Each row below is a small network's average activation on inputs in which a field has the value named, seen along a few directions.
Values that are neighbours, or in one group, have similar rows; names and order tell nothing.
Strong random noise was added to every row along 11 fixed directions; ignore it. To show where, here is one row again and again, with new noise each time:
[  52 -423  -83  106  145 -121   -4  467  -24  -93   52 -246 -315 -163
 -166 -192  -57   28    5 -346  -31 -177   43  231  431]
[-244   94 -143 -131  271  -57   -9 -271 -398 -113 -259  263  109 -180
 -170  328   67  -48 -173  279 -174 -299   62   -3  154]
[ -48  122    5 -346  -87  101 -180 -544 -396  -81 -190  400  249   48
   53  201 -312  -44  159  371 -161  -40 -260 -107 -236]
[-156  198   29 -100  161 -144 -182 -448  124  -96  112  153  117 -505
  -37  138   38  132   45    2 -126 -299 -150 -196   81]
[-175  -65  -26  154  298   -4  178   -6  -67    1 -201    8   94  -41
   54   -9  131   63  -21   95 -217   76 -125  250  -10]
[ 145 -204  -25 -239  341 -119  157  632   43   59   38 -142 -490  100
   95   73 -198  -16 -158 -341   85  -52  159  454  518]
[ -61 -191   39  332 -396  281   53 -291 -350  127  -93  -23  -57  344
  -11 -293   81 -200 -303   78   70  130  351 -201 -176]
[-243 -122  202  592  296 -234 -305  104  -61  -70  128 -342  338   24
    7 -145  470 -159  211   20  -88 -485 -136 -263  238]
[ 116  389 -271  285  -96 -133 -177  316  120 -221 -284   37  569 -148
  -85  133  -12  304  175   58  205   54 -184  -19 -277]
[-107  778  -17   82  260 -424 -107  106  469  -85   77  -16  425 -407
  206  444  350  115 -154   32  -43  -64  435 -204 -258]
[-103  540  -91  -38  617   16  -46 -418  -62  298 -168  231  417 -359
   81   29  134  324  136  -13 -187 -158  107 -279  -74]
[-120  111  449   52 -329  -55 -294 -518 -117  -36  268 -151  163  214
  362   78   94 -351 -159  216  104 -257  236 -448 -199]
[ 138  110  263  -62  414 -179 -137  554 -103   92   38 -345   34  442
  406  216  -51 -111  -24 -120  418 -417   48  127  465]


Field GOMIP:
tamek: [ 192 -105 -238 -494   91  169 -150   54 -318  316   52  206 -290 -220
 -371 -281 -269 -113  199 -354 -226  -78  449 -296  252]
sefa: [ 158 -201  181 -183 -123  315  198 -182   14  242   25 -119 -162  415
  451 -211 -279   95   52  164  234  347 -318  233  -81]
figup: [ 443  490  334 -154 -382  239 -206 -151  256  222  265 -212  155  287
  446   50 -338  141   76 -230  839  -60  199 -360 -194]
guk: [ 167  124  346 -368   46 -176  199  -68 -115 -100 -122 -519  138 -262
  469  324 -175  125  -77  233  165 -105  113  130 -212]
kofo: [-109  -25 -355 -123  405  284  182 -247 -311   26 -521  438  243   92
 -265  194  -55  179  234  458  -75   26 -872  258  307]
lud: [  94 -333  103 -192 -170  -23  -30   14  187   24  304   76 -330 -162
 -177 -143  -60   45  -21 -349 -149   47  170  -97   27]
rokon: [  89   47 -102 -581  -37  195  278 -222 -220  174   41  263 -391  180
  -86  -33 -213   -1 -110  -33  143  197  156   31  -56]
marar: [ 206   94 -500  -32  -43   91  291  339  109 -104 -302  157 -126   -4
 -374  312  -35  296 -201    0  239   56 -266  407  300]
zirip: [ -86  602  187  555  342 -196   49  324  422  119  -55 -211  575  275
  451   85  465   96   -5   45  166  114   32   15 -334]
zuna: [-324 -413  242  327   57  -25  134    6  219 -115  205 -328 -122 -129
 -153 -331  405 -175   11   32 -198 -169 -246   17   26]
susa: [-367   67 -198  351  300  293  369 -348    9  317 -185  201 -158 -148
 -357 -104  472  158 -369 -107   34    4  164   -9  212]
GOMIP is arranged as a tree with 3 forks.
Question: Name the neighbours of zirip, in listed order.
Answer: susa
Question: Name the neighbours of sefa, in listed order.
Answer: kofo
Question: Name the neighbours of zuna, in listed order.
Answer: tamek, rokon

Field BEVA:
bal: [  53  332  -55   84  -88 -306 -420  135 -407 -132   54   11  391  296
  -45  272  204 -337  -32  154 -166 -371  662 -509 -199]
nup: [ -32  -19 -144  -56    1  -81 -176   -7   59  128  215  379 -302   20
 -128 -142  -92 -183   70   -7 -515  222  290 -204  -93]
sefo: [-547  329  186  275   83   -1  486 -420  199  172  -29  127   54  200
  214  179  708 -234 -550  284 -267  458  393   42 -490]
pato: [-268  432  375  -17  362 -241  145 -237  537  366  468  168 -394  -42
  389  351  464 -366 -493 -214 -309  121  868 -170   91]
resip: [-206  -86 -108  247 -403 -281  174  147  265 -459   48 -120  -62 -453
 -247  105  333  -48 -545  138   26  144  355   18 -233]
bisi: [ 287 -197  153  -78 -100  422   71  -88 -538  285 -492 -553  469   78
  326 -328 -277  282   85   -1  239  -62  155  -60 -270]
dozo: [ 156 -153  249 -509 -238 -168 -175 -183 -169 -269  275 -162 -145   -4
   90  234 -290 -328  211  181 -121 -242  -92 -120   48]
neras: [ -29  417 -531  177  -26   55 -164 -154  232   40  -51  465    1 -482
 -446 -182   -2  196  -61 -250   59   -4   52 -243  155]
bez: [ -57 -279   37 -225 -138  -62  257  118  179  -65  125  133 -481  132
   31  102  -16 -211  -84  204 -272  388 -181  398  -56]
zesot: [  15   36   -7  158 -202  354  -61  -51  125    8  -64  391  169  542
 -168  -93 -131   14  361  125  233  216 -835   68 -148]
bote: [ 105  263 -257  361 -200 -100 -490  111  234 -218   40   67  651  -39
 -198   82   58  270  646  181  244  -43 -634 -314  -85]
BEVA is arranged as a tree with 3 forks.
Question: Fewest steps between neras and pato?
Answer: 2
Question: Name the neighbours of sefo, in listed order.
Answer: resip, zesot
Question: Name the neighbours of dozo, in listed order.
Answer: bez
Question: Name the neighbours of bal, in listed order.
Answer: nup

Field GORI:
gelod: [ -83 -285   20   10 -491  -15 -202 -519 -166 -410   40 -116  137 -522
 -326   71  -56  145   30  109  186 -385 -262 -262   -9]
vogug: [ 202  -96 -157   -6 -264  -30  -12  445   91 -190  -86  -94  -87   61
 -121   55 -194   15   55   47  281   89 -295  216  140]
dukiz: [ 172  -31 -134  -86 -115   40  -53   19 -227 -103 -204 -184  213 -197
 -103  -64 -163  133  144   56   43 -109  -32  -54  -93]
pelip: [-166  -29  110   43  -10 -180 -142  134  -58  -40  160  124 -142  402
   69  312  168 -503 -187  185 -191  -93  249  -25  180]
pive: [ 180   48 -156 -152 -214  130 -162 -141  250   87  161  147 -130 -451
 -252 -360 -243  341  108 -456  250  -24  -63 -265    0]
mikeg: [-269   18  192  438 -242  -20    3 -511  167 -196  116  -30   21  -12
   38   47  290  -81 -360  146  255 -241 -315  -74   75]
dem: [-145   72  456 -189  120 -339  -85 -143  546 -118  505 -179 -134 -244
  385   19   59  -56   71 -124  -64 -112 -319   52   12]
gukeb: [ -92   41  123 -453   16  -63  236 -286  159 -226   40  148 -509 -210
  142  404 -267   97 -526   -3  370 -243 -313  414  379]
pala: [-154 -249   21  223   67  -94  337  230   28  -98  -98 -211 -279  -31
   76   37  161  -98 -400  -56  -99   83  277  422   81]
dal: [-312  -35 -254  -37   86 -153  -98   -5  101 -194  108  402 -197 -349
 -652  188  266 -159  -14   -3 -340 -181   43 -132  243]
nemis: [-167 -100  -60 -181  -34 -106  236  -51   39 -223  -18  -20 -197 -202
  -68  350  130 -111 -326  254 -183    9   64  241   37]
lituk: [  93 -513 -116   92 -374  155   87  177  -69 -121  -32 -146 -197  115
 -135 -351 -165  -78  147   32 -150  345 -154  212 -107]
vala: [  75  147 -139  180 -178  -19 -209  110  -38 -144  -48    3  292 -151
 -308   80  129  115   96  -50  198 -143  157 -284  -97]
borin: [  25  115  166 -592  727  140  298 -393  -41  401 -159  147    7 -257
  515  -32 -371  298  252 -101 -558  290  -44  341 -169]
nef: [  17  581  -51  -21 -126 -102  -12 -189  166  -92  -24  -40  254 -299
   -7  515  242  225 -554  133  574 -344  414 -321   54]
zol: [  63  810 -432  241  198  -59  -47  124  540  139 -173  500  412 -187
  -78  207  101  432  157  -72   83  327 -192  -34 -205]
GORI is arranged as a line.
Question: Name the neighbours of gelod, in listed order.
Answer: vala, nef
Question: Name the neighbours of dem, in listed order.
Answer: pive, gukeb
Question: Name the neighbours of borin, in listed order.
Answer: pelip
Question: Name the neighbours of pala, in listed order.
Answer: mikeg, zol

Field VIFAK:
zos: [ 178  -36  -63  -85 -428 -188 -385  274  171 -294  241   39  206  -15
 -196   14 -168  -73  542  166 -175  181 -191 -270 -408]
sila: [ -88 -697 -618  432 -392  185  252   83  127   -1   -4  234 -687 -318
 -699 -658   69  -62 -137 -219 -568  569   94  130  200]
buv: [ 104  297 -260  -96 -202   51  120  438  -90 -126 -315  102  134  264
 -222  271    3  -78 -238  193  415  107  110   79  -95]
meze: [ 274   83  256 -244  285  359  -77 -343 -279  354 -157    2  115  172
  380 -329 -547  464  304 -339  425 -210 -447   51  114]
vitob: [ 281  291 -138 -108  149   99   73 -376  219  147  -95 -143   37 -781
  136 -305 -349  775  -84 -400  379 -175 -189   -4  103]
tas: [ -19   16  -26 -368  289   57  125  -76 -264  303  -31  315  -43  372
   96  191   84 -266  159  277 -605  344  296  -23 -170]
venuv: [-121   75  204   51  453 -330 -196  374 -128   -5  171  -70 -110  427
  108  269  161 -389  -45  -66  117 -569    0  -24  582]
ruzud: [ 376 -216 -186 -125   89  112  178  473 -415 -130 -553 -707   78 -435
  105   74 -453  510 -190 -232  675 -394  219  466  361]
genu: [ -68 -229  307 -238   77   31 -130 -130 -137  -26   47  279  -14  412
  227   62 -312 -194  345   99 -177   -5 -552  185   28]
dilop: [ 127  738  -83   -4  749 -131   84  493  299  499  -14  365  306  571
  478  -20  111   -9  483   17 -549  671   -9  138 -440]
tul: [-191  122  256  116 -595  100   75 -660  334 -250  102 -226  201 -277
  138   23  176  125 -350  244  455  -69 -311 -131 -360]
pekoz: [  43  119  126   89  105  136   50 -201  149   42  -78 -118   29 -292
   98  -31  -98  380 -268 -334  490 -246   20   34  110]
tekun: [ 182  158   73 -646 -451  420  136 -688  116  273   79  491  -57  155
  305 -247 -487   85  241  153 -190  842  -98  -87 -819]
kugo: [-467  237   15  467  103   73  398 -597  289  215  122   -2 -128 -175
  -55  198  821 -160 -712  169 -192   73  678 -221   85]
gup: [  64  362  -64  257  305   52  228  150  -72  102 -530 -270  623 -426
  196  -47   88  556 -107 -209  130   58  426  147 -483]
mepel: [  50  246  299  -89 -121 -230 -190  -90  553   29  538  -80   50   16
  215  131  162  -90  249   -8  -47  119 -116 -292 -184]
VIFAK is arranged as a line.
Question: Name the neighbours of tekun, in listed order.
Answer: zos, tul
Question: Name the neighbours of sila, in listed order.
Answer: vitob, ruzud
Question: Name the neighbours of venuv, in listed order.
Answer: meze, dilop
Question: Name the neighbours of tas, in listed order.
Answer: kugo, mepel
